These are the activations of a small neural network, seen along a few directions. Each row is one input.
Each table varies a few parts of the input and shows all the possible inputs, shuffled.
Descriptions start from the smaller parts, as in this example, which fits no table here: values(2) and (point or line(11) or (line(4) and ring(8))).
Shared parts are said once, and a part with two or three values counts as separate values.

Other details of the inputs vary at random and push rows far along two fixed directions, the same in every table; ignore that.

A family of inputs:
R1: [ 19 -26   6 -45 -43  -2  46  -3  26  57 -32 -42   1]
R2: [ -4 -19  -9 -38  -2 -38  31  -8  44  75 -27 -52  -7]
R3: [-22  46  41  -2  -2  28  17   4  47 -11 -48  13  51]
R4: [ -2   1   6 -15  -6  34  13  -1  43  19 -52   6  33]
R5: [ -7 -27  15 -44 -14   3   8   8  10  30  13 -38   3]
R6: [ -4 -32 -16  36   9  -8   0 -12 -71 -30  51  23 -57]
R7: [ 17 -35  -1 -39 -20 -22   7  18 -14  13  25 -20 -40]
R8: [-12  52  20 -16   4  16   4  15  55  -7 -67  36  23]
R9: [ -2   6  -3  24   5  13 -14  15 -30 -51  42  36 -27]
R10: [ 11  41 -17   9  12   8  -1   5  33 -12 -24  10  50]
R11: [ 10 -56   9 -11 -28 -12  -4 -20 -29  31  29 -15 -33]
R12: [  9  21 -17 -13   6   8  16 -17  38  11 -55   1  43]
R13: [-22  38  17   7   8   8   1  14  20   3 -57  10  12]
R14: [ -6 -41 -14 -17  -2  -9  -2  -6 -22   4  41 -31 -17]
R15: [-23  51  12  52  31  38 -27  24  -8 -59  -3  44  12]
R16: [  2 -29 -25  80  22 -17 -24 -29 -50 -28  66  33 -43]
R17: [-26  20  23  12  13  37  -1  -7  23 -18 -23  20  31]
R18: [ -5 -10 -10  25   1  10  -7   9 -46 -29  55  18 -45]
R19: [ 13 -28  -8 -20 -18 -15   6  14 -29   9  41 -16 -54]
R20: [ -2  45   4  52  27  16 -31 -30  -9 -58  -7  58  40]
R21: [  3 -35 -12 -22 -25 -19  26  -5 -22  43  13 -29 -64]
R22: [  2 -19  -3 -17  -3 -12  13  -3 -16   6   2   2 -32]
R23: [ 20 -49  -3 -65 -24 -35  16  16 -18  40  27 -44 -44]
R24: [  3 -36  -5 -15 -14 -26   5  19 -48  23  31 -38 -40]
R25: [ -8 -30  -9 -31  -6 -11  14 -17   7  32 -10 -37 -10]
R26: [-24  51  10  47  23  40 -25  22  -6 -58   1  53  13]
R27: [-11   9   6  -6  -3  -1  11   7   9  29 -37 -18 -21]
R28: [ -7 -12   1   0  -5 -13  11   4 -25  22 -13 -18 -28]
R29: [ -1 -22 -37  55  17  34  -8 -26 -34 -46  21  33 -11]
R30: [-22  40  11  17   7  22   0   7  19  -5 -44  25   4]
R31: [ 22 -18 -14  37   6 -12 -33 -23 -65 -44  76  12 -14]
R32: [ 13 -21  30 -12 -36 -14   9 -11  -9  20   7 -16 -11]
R33: [ 11 -38  -2 -31 -19 -28  -8 -20   7  41 -14 -25 -10]
R34: [ -1  35 -21  65  44  34 -20   6  20 -47   6  52  36]
R35: [ -6   1 -12   6   9  -6  11 -30 -17  -8  12 -12   2]
R36: [  0  13 -12  -8  13  30 -14   9  36 -12 -33  15  46]
R37: [  9  51  18 -43  -8 -33   4  -5  80  52 -91 -15  64]
R38: [  5  29  48   1 -12  15 -20  16  21 -25  -8  18  42]
R39: [  1  14 -20   7  16   3  15  -4  59  28 -53   9  30]
R40: [-27  50  16  50  28  30 -29  27 -14 -62  -5  46  20]
R41: [ 26 -12 -10  -1 -12 -42 -14  -8 -20   8  36 -26  -5]
R42: [-11 -10 -21  49  28  -4 -10  -5 -27 -26  66   8 -17]
R43: [ 12  -2 -37  23   1  -7  18 -23  -9   1   2  -2   0]
R44: [  7   7   5 -72 -10 -27  19   1  42  51 -29 -54  36]
R45: [ -3 -13 -26  16   0 -28  20 -29 -32   3  35 -25 -22]
R46: [  4 -34  -4 -17 -11 -26  16  -4 -31  31   1 -30 -48]
R47: [  9  32  29 -48 -22  21  19  28  74  27 -64 -13  63]
R48: [ -9  33  22  -9  17  11 -16  29  13 -16 -28  12  24]
R49: [  8 -35  -2 -35  -9 -27   4  17 -28  16  28 -22 -32]
R50: [-15  38  11  46  25  33 -13   1  -2 -66 -16  72   4]
R51: [ 11 -35 -11 -26 -26 -23  24  -4 -21  39  14 -27 -66]
R52: [  8 -11  32 -43 -18   0 -20  12  29  28 -13 -11  25]
R53: [ 15 -51 -10  -5 -11 -20 -30  -9 -37  -1  51 -14 -25]
R54: [ 17  37  -3 -55  -1   5  11  10  75  33 -72 -19  73]
R55: [ 21 -12   0 -13   2 -36 -17   7  25  42   7 -22   1]
R56: [-10  -9  15  31  -5  18   1   1 -41 -44  66   3  -8]
R57: [-17  59  -3  53  35  18 -18  -3  -2 -66  18  35  44]
R58: [  1 -16 -10  34   7  44 -12   0 -24 -39  39  28   4]
Each input here is: values(2) and (ring(11) or (values(3) and line(6))).
- The inputs of R54 and R12 match in every part but the values(2) part. If R41 is changed in the same way as R54 into R12, which row does it become? => R37
- The inputs of R48 and R46 match in every part but the values(2) part. If R49 is changed in the same way as R48 into R46, which row does it become? => R6
- Which other rows does R33 become when the values(2) part takes its other values? List them by row number. => R53
- Which other rows does R42 become when the line(6) part takes its other values? List them by row number. => R5, R14, R44, R56, R57
- Which other rows does R43 become when the values(3) part takes its other values? List them by row number. => R37, R45

A family of inputs:
R59: [-25  17 -10  32  24  39   9  -1  34 -17 -64  47  22]
R60: [-17  27  -3  22  16  51  15   1  34 -30 -33  21  54]
R61: [ -8  -8 -14 -41 -15 -32  32  -2   1  67 -10 -73 -19]
R62: [ -4 -10  -5 -42 -19 -48  32  -4   1  52 -11 -78 -15]
R63: [ -3 -26  21  -5  -2  14 -45   6 -42 -35  55  24  -4]
R64: [ 22  35   1   4  16  16 -31  -7  50 -12 -31  25  85]
R65: [ -2 -23  36 -91 -37  -8   6  12  14  54 -45 -23 -15]
R66: [  4  46   5  35  23  -6  -3 -13   6 -29 -54  43  15]
R67: [ -7 -50 -27  53  20   4  15 -33 -55  -5  53  15 -90]
R68: [-17 -30  23  -2 -11  22 -15   5 -70 -48  68   6 -29]
R69: [  8 -11  -3  13   1  -8 -22  58 -45 -32  79  17 -56]
R70: [  6  37  -1  18  12  36   4 -10  12 -33 -14  21  63]
R71: [ 27 -31 -18 -43 -44  -8  37 -19  36  66 -38 -43 -20]
R72: [-27  10 -12  26  24  43  16   5  11 -32 -13  17  33]
R73: [-13 -38 -44  55  12 -11   5 -18 -75  -1  49  14 -83]
R74: [  6 -23 -19 -50  -1 -44  -1  10  31  80 -14 -54  -2]
R75: [  2 -15   4  -6  -6  21 -14  17 -49 -41  18  30 -56]
R76: [  5 -24 -25  51  14 -36 -34 -22 -57 -25  68  -9 -32]
R77: [-22  -6 -26  26  17   1  15   2 -39  -5  38 -13 -26]
R78: [ 24 -15  -4 -67 -25 -68   7 -15  55  68 -11 -53  27]
R79: [ 21  36  -4  19  20   2 -31  -7  27 -27   3  36  71]
R80: [-12  54   3  24  11  -4   3 -26  34 -26 -45  50  29]
R81: [ -2  47   0  17   3  52  11  -8  37 -35 -22  13  56]
R82: [ 10 -22 -12 -54 -33 -54  43 -21   4  50  19 -65  -8]
R83: [ 30 -16 -14  21  14 -41 -23 -16 -32 -12  37  -6  -3]
R84: [ -6 -20  63  27 -21  10 -37   9 -37 -21  54  17  -8]
R85: [ 17 -12 -24  25  -1  -4  14 -21 -54 -28  68  -4  -1]
R86: [ 15  33  -5  21   8  33 -26  -9  52 -28 -15  23  63]
R87: [ -1  64  18   7  23   2   5   4  27 -23 -48  11  60]
R88: [-25  42  88   7 -21  33 -15  18  27  -7 -57  42  22]
R89: [-16  45  36 -30   8  41 -17  45  17 -57 -27  26  28]
R90: [  5  -4  21 -79 -37 -23  33  74  13  44   2 -54 -42]
R91: [  0  35  29 -28  17  30 -47  42  27 -45 -21  38  37]
R92: [-17 -23 -13  37  26  18  21 -15 -35 -18  55  -5 -39]
R93: [-20 -25  63  30 -29  18  -7   8 -63 -35  67   0 -34]
R94: [ 10  40  -6  28  10  12   0 -16  13 -23 -34  50  33]
R95: [ 13 -11  14 -72 -38 -30  31  61  13  62 -26 -32 -70]
R96: [ 24 -42 -15 -56 -20 -17  11  -2  59  71 -30 -47  25]
R97: [ 10  39  -1  13   7  27  -1 -15  38  -8 -67  42  49]
R98: [  7  -9 -11 -55  -6 -52  -3   3  40  86 -29 -66   7]
R99: [  1 -60 -40  44  18   4 -15 -12 -40 -23  66   6 -21]
R100: [-12  33  13  11  46  22 -22   2  67   0 -34  26  46]
R101: [-13 -28 -40  59   7 -16   1 -31 -78  -5  45   4 -82]
R102: [  1 -42 -32  33  -6  18  19 -25 -20  -2   0  16 -34]
R103: [  1 -15  -9 -37 -23 -56  24 -12   9  70 -51 -53 -37]
- Describe the family of inputs behind these rows. => values(3) and (line(4) or ring(11))
- The inputs of R88 and R93 match in every part but the values(3) part. If R80 is changed in the same way as R88 into R93, which row does it become? => R82
- The inputs of R89 and R75 match in every part but the values(3) part. If R70 is changed in the same way as R89 into R75, which row does it become? => R97
- Start at R64 and move only the ring(11) part, one step at a time. The first step leads to R86. Which rows follow, in order? => R96, R99, R100, R74, R98, R76, R83, R78, R79
- Start at R84 and move only the line(4) part, one step at a time. The first step leads to R63. Which rows follow, in order? => R91, R69
- Which other rows does R59 become when the values(3) part takes its other values? List them by row number. => R72, R99
